Each row below holds a small network's activations on one input, seen along a few directions.
In each table, some parts of the input vary, and every possible input appears once, in random order.
Descriptions start from the smaller parts, as in this example, which fits no table here: one of 5 places around a ring, together with either a single point or one of 11 places along a line or (one of 2 separate values, together with one of 6 places along a line).
Shared parts are said once, and a part with two or three values counts as separate values.
In the rows, 128 means zero.

Other details of the inputs shift rows strongly along two fixed directions, in all tables alike. That doesn't count.

Table:
x1: [142 148 121 177 137 171 145  42 117 165  71  63]
x2: [120 113 125  87 142 111 130 185 137 114 144 188]
x3: [129 136 122  91 134 199 138 105 129 167 102 192]
x4: [154 118 134 185 102  92 138 147 108  79 144  81]
x5: [106 123 130 117 159 210 136  84 113 161  85 137]
x6: [ 86 155 106 195 113 100 138 126 149  44 129  86]
x7: [140 154 125  74 124  56 105 136 148 116 167 151]
x8: [140 122 116  90 150 150 160 127 164 185  91 176]
x9: [ 94 137 107 121 153  75 105 140 129 101 138 134]
x10: [ 98 154 115  72 141  75 103 141 152 105 157 169]
x11: [133 107 151  63 143 108 133 179 131 110 168 154]
x12: [142 129 119 220 116 157 171  78 140 128  76  47]
x13: [165 104 146  84 135 179 159 140 132 176 115 175]
x14: [138 146 114 172 136 117 111  75 101 135 107  85]
x15: [143 143 142 111 107  93 114 123 115 103 167 120]
x16: [175 135 110 147 129 139 135  87 122 188  87 138]
x17: [ 93 132 117 110 154  91 132 144 157 100 130 118]
x18: [110 146 124  76 146 190 110  83 113 165 112 186]
x19: [ 91 109 129 175 130 138 162 162 147  54 123  88]
x20: [132 122 147 161 115  96 142 139 118  68 154  52]
x21: [116 145 138 166 121 195 115  58  82 116 121 102]
x22: [126 135 136 202 106 200 144  78  96 101 110  88]
x23: [163 146 120  88 108  67 135 156 164 120 155 160]
x24: [151 122 137  89 149 177 112 100  84 184 116 170]
x25: [ 97  81 146 103 117  92 101 227 179 174 159 130]
x26: [ 99 121 127  72 155  99 102 169 122 107 155 176]
x27: [171 130 134 123 129 150 112  81  81 181 113 129]
x28: [ 67  97 128 216 105  84  82 188 124 104 153  47]
x29: [ 91 124 140  99  95  91  79 195 163 150 180 155]
x30: [ 94 132 101 200 131  84 136 145 136  59 122  87]
x31: [174 110 144 122 109 109 161 159 145 123 141 118]
x32: [178 138 135 127 101 163 144  91 117 166 115 139]
x33: [168 112 137  91 134 167 136 136 108 176 118 183]
Each input here is: one of 3 separate values, together with either a single point or (one of 2 separate values, together with one of 5 places around a ring).
Question: The inputs of x29 and x25 match in every part but the choice among 3 separate values. If x18 is changed in the same way as x29 into x25, which row does it become?
Answer: x5
Question: Change only the choice among 2 separate values in x8. List by row number the other rows that result.
Answer: x17
Question: Change only the choice among 2 separate values in x32. List by row number the other rows that result.
Answer: x15
Question: Change only the choice among 3 separate values in x17. List by row number the other rows that result.
Answer: x9, x10

Table:
x34: [160  93 146  98 129 162 144 151 125 173 116 149]
x35: [107  97 127 124 139 102 131 196 157 125 143 121]
x36: [125 131 130 170 113  84 133 118 130  68 140  66]
x37: [100 126 132 157 106  92 107 165 119  62 171 113]
x38: [153 143 119 131 109 138 117 100 124 179 117 156]
x39: [127 132 139  75 113 157 111 118 121 176 139 156]
x40: [156 144 116 148 117 128 154 109 114 118 114 125]
x41: [ 90 122 136 169 134  95 109 144 113  65 156  58]
x42: [125 113 134 162 127 172 163 132 146 128 102 111]
x43: [130 147 128 193 102 145 114  79 123 129 113  86]
x44: [151 135 116 146 119 118 140 112 111 128 103 121]
x45: [120 112 140  81 148  69  99 186 132 107 173 148]
x46: [100 128 123  98 122  89 106 179 161 102 162 168]
x47: [141  99 148  87 106 124 123 192 144 161 160 161]
x48: [110 121 127 109 141 107 125 147 149  99 131 145]
x49: [108 135 138 189 110 172 105  87 104 112 121  88]
x50: [101 134 123 129 136 145 137 111 136 119 109 109]
x51: [129 143 133 162 110  96 152 116 132  70 147  70]
x52: [138 139 134 174 116  95 144 117 133  63 146  84]
x53: [120 134 123 108 141 115 138 150 151  92 142 155]
x54: [141 146 118 164 102 136 111  97 127 140 122 113]
x55: [154 133 129  90 142 113 116 108 132 193 120 144]
x56: [133 121 133 138 135 147 120 113 105 110 119 122]
x57: [ 85 132 119 178 146 156 120  90 124 126  99  79]
x58: [163 142 123 145 124 130 143 100 126 116 123 120]
x59: [ 85 132 115 151 116 101 114 160 144  77 152 126]
x60: [144 126 131  88 138  47 107 171 150 124 163 143]
x61: [120 126 121 182 124 166 137  95  82 103  96  93]
x62: [128 130 122 142 130  47 109 167 138  84 160 100]
x63: [139 118 129  91 155 143 102 127 108 176 125 164]
x64: [127 122 136  78 116  92  96 181 138 113 178 174]
x65: [ 99 117 133 205 107 179 139 121 141 133 100  87]
x66: [ 80 130 121 127 141  90 121 161 145  93 146  94]
x67: [147 129 150  61 138 120 137 147 133 124 160 171]
x68: [147 143 131 117 107 140 115  89 136 182 124 140]
x69: [174 131 120  95 133 121 134 110 124 169 110 169]
x70: [159 136 128  99 126 145 140  81 124 181  99 130]
x71: [127  95 140 157 131 148 134 149 114 151 124  94]
x72: [108 140 113 187 135 171 151  88 118  96  99 104]
x73: [166 118 136 166 112 150 165 121 136 139 113  95]
x74: [159 106 147 125 125 182 160 132 121 160 117 132]
x75: [141 136 132 141 114  92 147 122 137  82 151 100]
x76: [101 135 129 148 133 103 139 150 150  51 148 111]
x77: [159 133 116 104 144 112 118 117 121 190 114 159]
x78: [125 133 114 151 124  62 123 159 122 101 141 102]
x79: [134 138 132  79  97  63 117 162 159 126 175 141]
x80: [154 113 135 194 111 151 154 109 124 137  96  72]
x81: [131 134 125 118 113 177 114 111  96 179 115 167]
x82: [158 106 136  97 126  80 134 187 153 167 146 139]
x83: [171 131 123 115 133 138 129  93 123 166 102 148]
x84: [158 132 145  83 144 160 134 113 119 149 132 172]
x85: [131 120 129 142 134 143 128 114  97 111 118 127]
x86: [123 126 111 120 146 160 133 105 125 149  95 158]
x87: [152 136 129 112 135 179 148 104  94 154 109 165]
x88: [123 118 142  30 145  71 109 194 137 142 173 163]
x89: [107 124 142 126 122  90 128 155 124  59 158  86]
x90: [175 130 131  87 135 123 127 103 135 169 114 162]
x91: [107 120 115  83 156  81 107 184 154 122 152 164]
x92: [106 132 115  88 121 104 116 174 150 129 148 184]
x93: [109 124 128  90 141 112 128 143 151 114 131 147]
x94: [131 138 116  97 142 155 150 125 129 148 108 180]
x95: [ 90 139 125 152 119 159 117 101 139 132 118 116]
x96: [122 139 127 112 142 170 145  95 138 143 109 145]
x97: [142 126 141  87 135  91 137 176 127  87 168 170]
x98: [143 123 143  95 140 173 125  89 106 167 108 145]
x99: [107 127 105 124 151 151 124 118 118 171  96 150]
x100: [107 145 125 131 134 154 150 109 139 114 118 112]
x101: [152 119 142  79 144 151 118 115 115 156 121 169]
x102: [111 125 106 126 157 151 117 112 123 169 101 150]
x103: [119 141 138 164 123 176 149  81 101 101 116  74]
x104: [ 94 119 125 108 152  74 109 177 154  96 157 135]
x105: [107 126 118 188 136 157 122 102  79 125 102  84]
x106: [112 146 116 192  88  88 124 139 123  77 143  84]
x107: [159 134 136 109 142 183 137  95 106 152 116 161]
x108: [ 91 131 140 172 102 113 108 136 123  61 165  74]
x109: [150 138 126  84 138 114 123 111 130 194 118 135]
x110: [ 79 133 129 148 116  89 109 166 160  63 164 115]
x111: [157 143 117 159 123 136 152  92 115 119 116 116]
x112: [130 125 118  92 150 149 124 119 138 153 105 175]
x113: [105 139 125  89 123 154 119 118 148 173 123 159]
x114: [111 122 120 190 142 156 116  96  84 124 108  84]
x115: [123 128 110 116 142 169 138 104 118 162  83 164]
x116: [149 120 134 174  92 146 137 126 138 161 118  98]
x117: [119 102 131 161 129 164 150 133 143 134  94 107]
Question: What is each input in this table made of?
Answer: one of 3 separate values, together with one of 4 places along a line, together with either a single point or one of 6 places along a line
Question: The inputs of x70 and x79 match in every part but the place on the line of 4. If x56 is changed in the same way as x70 into x79, which row does it become?
Answer: x64
Question: The inputs of x83 and x62 match in every part but the place on the line of 4. If x85 is changed in the same way as x83 into x62, which row does it become?
Answer: x114
Question: The inputs of x116 and x82 match in every part but the place on the line of 4. If x46 is changed in the same way as x116 into x82, which row does it become?
Answer: x91
Question: Start at x81 and move only the place on the line of 6, one step at a time. The first step leads to x37. Which rows follow, in order?
Answer: x64, x49, x108, x39
Question: Start at x75 and move only the place on the line of 4, one step at a time. The first step leads to x36. Which rows follow, in order?
Answer: x55, x68
Question: Change only the choice among 3 separate values in x93. List by row number the other rows that result.
Answer: x36, x98
Question: Start at x94 and move only the place on the line of 6, one step at a time. The first step leads to x72. Which rows follow, in order?
Answer: x53, x76, x96, x100
Question: Which other rows agree with x67 in the place on the line of 4 and the choice among 3 separate values? List them by row number.
Answer: x74, x84, x87, x97, x103, x107

Table:
x118: [166 140 127 179 107 211 136  38  99 198  76 107]
x119: [148 140 127  70 116  77 127 164 146  95 173 177]
x120: [120 132 137 218 108 222 123  45  80 153  84  63]
x121: [142 118 127  46 151 117 100 150 133 202 130 198]
x122: [129 127 136 197  86  67 132 163 133  51 168  57]
x123: [120 141 130 222  94 116 136 109 119  53 137  48]
x124: [115 148 127 178 128 238 126  29  78 155  79 110]
x125: [137 129 123  23 163 130 105 136 134 202 127 225]
x126: [156 113 132  81 123 114 142 166 162 176 130 168]
x127: [149 137 120 135 130 141 122  84 123 188  97 119]
x128: [113 150 114 129 133  83 125 124 136  86 138 117]
x129: [ 67 124 124 200 134 152 133 127 123  56 122  73]
x130: [168 130 122  41 148 185 144 103 148 232  90 223]
x131: [108 103 135  77 138  88 123 213 158 116 165 166]
x132: [104 100 137 103 127  73 125 224 159  96 171 138]
x133: [133 128 121 168 137 202 115  59  96 211  69 110]
x134: [129 108 139 180 139  77 153 158  94  15 156  48]
x135: [ 96 135 117 174 149 241 141  51 100 160  64 122]
x136: [144 142 118 131 135 146 123  76 125 181  95 124]
x137: [ 96 141 115 149 150 156 112  86 104 125 102 123]
x138: [133 128 123  50 135  88 142 178 167 113 151 195]
x139: [163 124 137 219 122 104 172 107 101  36 121  26]
x140: [110 107 134  57 144  98 125 202 160 128 159 188]
x141: [142 155 110 162 140 204 130  19 104 198  59 114]
x142: [142 148 125 170 110 157 134  82 114 116 117 105]
x143: [108 126 142  91 121  77 110 188 137  60 191 144]
x144: [ 82 125 142 194 101  91 115 158 119  17 175  52]
x145: [101 117 144 194  94  88 116 170 119  46 172  52]
x146: [122 118 129  96 121  62 142 199 173  83 165 143]
x147: [125 113 131 107 116  55 142 208 171  85 168 132]
x148: [183 126 127  33 138 109 119 138 147 242 123 206]
x149: [147 122 125  24 158 131 104 138 135 221 121 226]
Question: What is each input in this table made of?
Answer: one of 2 separate values, together with either a single point or (one of 3 separate values, together with one of 5 places along a line)
Question: Change only the choice among 3 separate values in x130. List by row number the other rows that result.
Answer: x141, x142

Table:
x150: [126 118 124 193 121 106 153 146 124  70 126  71]
x151: [115 132 129 195 107 204 125  72 108 164  89  93]
x152: [152 108 135  77 131  67 147 206 161 109 163 167]
x153: [150 121 154 149  85  23 130 197 130  22 211  67]
x154: [ 99 146 114 220 115 149 124  74 122 112 100  50]
x155: [152 109 135  35 141 143 142 165 165 201 129 214]
x156: [155 147 131 233  91  88 143  79 105  53 134   4]
x157: [ 89 138 124 126 143 155 120 107 120  99 126 135]
x158: [131 123 126  69 155 101 107 145 133 176 132 168]
x159: [118 115 134 144 140 194 108  95  98 196  96 126]
x160: [100 121 129  53 162  84 108 180 130  94 168 181]
x161: [186 157 135 118 127 181 145  42  88 156 103 133]
x162: [111 114 128 187 139 213 144  79 108 160  67  83]
x163: [117 139 116 205 111  68 128 126 131  55 138  55]
x164: [146 135 119  69 123  50 117 177 165 128 162 166]
x165: [ 89 113 139 131 114  83 109 191 146  80 175 114]
x166: [175 122 125  98 131 176 124 103 108 229  99 183]
x167: [136 121 132 154 112 135 122 129 119 135 127 121]
x168: [131 102 141  55 142 108 137 190 162 151 147 180]
x169: [ 75 136 116 236 122 114 117 100 115  63 114  20]
x170: [115 154 115 178 132 210 134  44 100 127  80 113]
x171: [165 145 115  77 155 184 132  73 101 195  92 202]
x172: [ 82 128 131 227 103 160 120 106 114  93 120  50]
x173: [179 135 115  62 137  99 123 129 133 198 120 188]
x174: [124 151 116 182 136 203 137  40  89 127  77 112]
x175: [156 114 136  17 120  79 110 212 164 171 177 225]
x176: [ 96 108 139  91 121  54 101 225 151  83 190 139]
x177: [171 120 128  90 137 196 150  99 138 221  84 183]
x178: [117 133 127  89 115  19 116 203 172  76 186 138]
x179: [ 88 116 132 200 105  73 151 189 154   7 161  51]
x180: [111 145 121 100 134 149 127 112 128 119 126 166]
x181: [107 145 120 129 141 199 129  70 112 150  96 148]
x182: [134 108 132 129 157 203 138  94 109 201  74 137]
x183: [126 134 124  94 137 113 113 126 146 165 129 149]
x184: [ 72 128 124 115 141  81 112 173 131  37 170 123]
x185: [210 123 147  79 123 143 163 109 125 186 119 153]
Question: What is each input in this table made of?
Answer: one of 4 separate values, together with either a single point or one of 8 places along a line
Question: The inputs of x177 and x164 match in every part but the choice among 4 separate values. If x182 is changed in the same way as x177 into x164, which row does it become?
Answer: x158
Question: Change only the choice among 4 separate values in x156. List by row number the other rows that result.
Answer: x153, x161, x185
Question: Which other rows agree with x180 in the choice among 4 separate values? List them by row number.
Answer: x157, x160, x161, x170, x171, x174, x181, x184
Question: Change only the place on the line of 8 in x172. List by row number the other rows that result.
Answer: x151, x159, x165, x166, x167, x175, x176
